These are the activations of a small neural network, seen along a few directions. Each row is one input.
Each table varies a few parts of the input and shows all the possible inputs, shuffled.
Descriptions start from the smaller parts, as in this example, which fits no table here: one of 8 places around a ring, together with either a single point or one of 9 places along a line or (one of 2 separate values, together with one of 6 places along a line).
Shared parts are said once, and a part with two or three values counts as separate values.
(in the rows, 128 means zero)

Other details of the inputs vary at random and push rows far along two fixed directions, the same in every table; ignore that.

Rows:
R1: [138  89 140 134 200 106  99 124 160 104 132]
R2: [ 79 178  85 134 157 141 140  50 111 199 122]
R3: [137  82 143 129 184  81 111 118 140 113 119]
R4: [123 128 122 124 121 124 135 134 113 143 113]
R5: [ 89 194  76 124 166 148 130  67 129 202 120]
R6: [104 210  97 128  45 173 151 131 112 199 126]
R7: [172 115 158 144  81 168 162 167  91  74 142]
R8: [121 185  95 114  44 178 147 165  96 180 127]
R9: [ 96 101 153 110 171  73 112 110 147  80 139]
R10: [121  73 144 129 165  80 125 110 163 110 123]
R11: [132  76 118 118 185  84  93 131 163 111 126]
R12: [144  95 133 130 197 109 109 115 159  98 132]
R13: [157 100 151 131  61 146 150 190 100  91 131]
R14: [117  79 147 145 168  76 120 103 168 105 120]
R15: [ 81 184 106 127 168 130 124  69 113 219 102]
R16: [172 118 171 144  85 165 151 179  92  85 133]
R17: [107 174 125 135  74 149 146 100 116 156 105]
R18: [142  86 126 122 185  87  92 133 155 116 129]
R19: [178 120 167 138  85 166 160 170  93  77 135]
R20: [165 118 148 136  48 156 128 173 130  75 134]
R21: [141  85 114 132 185 105 105 103 155  95 150]
R22: [178 119 153 134  79 163 124 200 102  95 147]
R23: [ 98 182 119 103  81 139 131 151 114 125 149]
R24: [ 76 179  79 109 139 124 128  79 150 220 115]
Description of these inputs: one of 2 separate values, together with either a single point or one of 11 places along a line.
Changing only the choice among 2 separate values turns R24 into R10. The same change can be made to R1. Which row results?
> R16
Change only the choice among 2 separate values in R6. List by row number the other rows that result.
> R14

Rows:
R25: [137 133 112 127 144 134 119 129 139 134 136]
R26: [117 135 127 115 114 129 119 138 129 140 127]
R27: [134 129 117 121 145 124 122 131 125 137 128]
R28: [127 149 136 136 128 147 137 121 107 141 121]
R29: [160 103 165 138  98 139 139 161 114  71 128]
R30: [132 142 131 130 141 142 130 127 115 142 128]
R31: [110 139 121 128 108 124 131 126 143 135 129]
R32: [119 134 141 125 126 115 130 113 133 128 122]
R33: [123 149 115 116 124 137 116 140 126 148 126]
R34: [139 131 126 137 148 136 123 122 120 131 135]
R35: [121 147 126 134 117 138 137 107 116 133 121]
R36: [137 136 117 123 138 135 121 128 126 136 137]
R37: [131 149 120 117 132 141 123 134 121 148 127]
R38: [120 133 116 121 110 134 120 137 136 136 134]
R39: [105 145 133 122 108 123 131 129 132 145 124]
R40: [117 148 127 129 108 127 135 110 124 137 126]
R41: [112 136 128 127 104 122 129 130 133 132 133]
R42: [119 135 128 129 115 127 140 111 138 127 127]
R43: [131 141 131 140 126 145 139 118 108 129 130]
R44: [111  74 143 126 189  66 118  93 163 101 121]
R45: [121 142 133 133 132 138 146 119 104 143 122]
R46: [129 140 124 140 128 149 140 116 117 131 127]
R47: [123 133 126 131 128 136 139 106 132 123 122]
R48: [120  77 121 121 205  72  95 117 167 109 128]
R49: [132  78 130 136 217  94 106  98 167 101 135]
R50: [105 133 128 120 109 115 137 129 130 139 125]
R51: [130 140 126 127 134 142 140 127 107 145 129]
R52: [129 141 105 123 123 138 118 139 137 138 132]
R53: [112 140 116 115 111 125 127 132 122 152 126]
R54: [152 104 156 136  95 135 147 156 107  81 128]
R55: [128 141 108 123 121 131 115 140 128 136 133]
R56: [153 108 124 144 127 133 133 128 134 168 100]
R57: [187  61 166 134  69 133 123 213 124  29 158]
What do these inputs look like to the network?
> either a single point or (one of 4 places along a line, together with one of 8 places around a ring)
Start at R41 and move only the place on the ring of 8, one step at a time. The first step leads to R57. Which rows follow, in order?
> R55, R36, R34, R43, R35, R40
Change only the place on the line of 4 in R36. List by row number the other rows that result.
> R25, R27, R37

Rows:
R58: [ 85 195 111 117 155 144 125  97 141 155 151]
R59: [169 113 116 154 131 146 112 122 117 135 122]
R60: [170 152 140 105  66 190 171 191  90 116 133]
R61: [ 98 180 114 114 173 134 108  81 151 132 130]
R62: [132 112 110 112 148 124 143 159  98 131 140]
R63: [155 145 137 134  20 166 169 144  93  91 121]
R64: [150 135 132 137  18 164 166 142  81  95 132]
R65: [ 81 163 100 121 172 116 109  95 127 145 158]
R66: [137  56 192 145 172  72 119 153 143  78 138]
R67: [ 93 198 116 114 153 151 122  87 147 150 140]
R68: [172  56 141 110 185  93 110 145 138  57 120]
R69: [ 71 125  86 108 102  79 112  98 189 173 113]
R70: [ 97 169 102 117 164 122  93  75 128 134 143]
R71: [ 89 151 153 130 167 108 135  98 138 176 104]
R72: [ 99 144 138 129 154 100 107  78 110 169  95]
R73: [129  36 146 150 153  72 139 127 148  54 145]
R74: [ 76 164  87  94 132  97  71 121 184 158 142]
R75: [173  38 139 166 185 103 109 153 145  85 144]
R76: [121 155  98 150 156 147 135 103 132 204 133]
R77: [151 133 112 110  86 160 146 176  70 124 139]
R78: [137 130 129 143  20 165 169 152  78  99 141]
R79: [194  51 144 158 179 113  96 132 157  71 118]
R80: [161 182 138 121  50 186 131 165  89  78 148]
R81: [138  49 179 148 167  78 100 143 124  70 122]
R82: [ 76 159 118 106 102  89  95 127 157 206  94]
R83: [ 97 158  92 100 169 125 143 110 116 195 137]
R84: [137  76 143 136 176  98  86 139 142  35 167]
R85: [136 137 141 138  26 160 188 165  96 109 155]
R86: [125 148 175 131 108 139 145 133 119 142 106]
R87: [ 90 162 110 128 123 131 157  63 144 160  97]
R88: [145 142 120 101 128 153 145 145 110 131 112]
R89: [133 141 114 146 175 146 126  85 160 184 109]
R90: [146 144 152 135  25 177 189 152 114  99 133]
R91: [143 144 167 141  47 155 162 192  61 127 129]
R92: [186  52 151 159 182 118 105 139 169  74 117]
R93: [116 128  80 126 136 109  82 124 186 203 110]
R94: [174  38 137 166 179 110  93 142 141  79 138]
R95: [ 82 191 104 119 154 133 124 100 130 159 163]
R96: [106 145 105 102 187 123 141 111 135 171 121]
R97: [148 116 113 106 137 128 122 134  96 120 125]
R98: [102 172 137 125 138 120 123  83 112 179  83]
R99: [185 143 139 155  62 200 159 186 104 135 141]
R100: [115 115 138 137 109 126 166 115 145 111 134]
R101: [ 96 172 143 126 141 126 132  88 123 180  84]
R102: [146  42 121  91 148  63  81 189 183  85 133]
Changing only one part turns R87 into R88. The same change can be made to R85. Which row results?
> R83
Changing only one part turns R81 into R77. The same change can be made to R82. Which row results?
> R102
What do these inputs look like to the network?
> one of 5 separate values, together with either a single point or one of 8 places around a ring
Change only the choice among 5 separate values in R59. List by row number the other rows that result.
> R64, R70, R72, R97
Which other rows agree with R92 in the choice among 5 separate values? List them by row number.
> R59, R75, R76, R79, R89, R93, R94, R99
Which other rows agree with R80 in the choice among 5 separate values? List them by row number.
> R58, R61, R65, R67, R70, R74, R84, R95
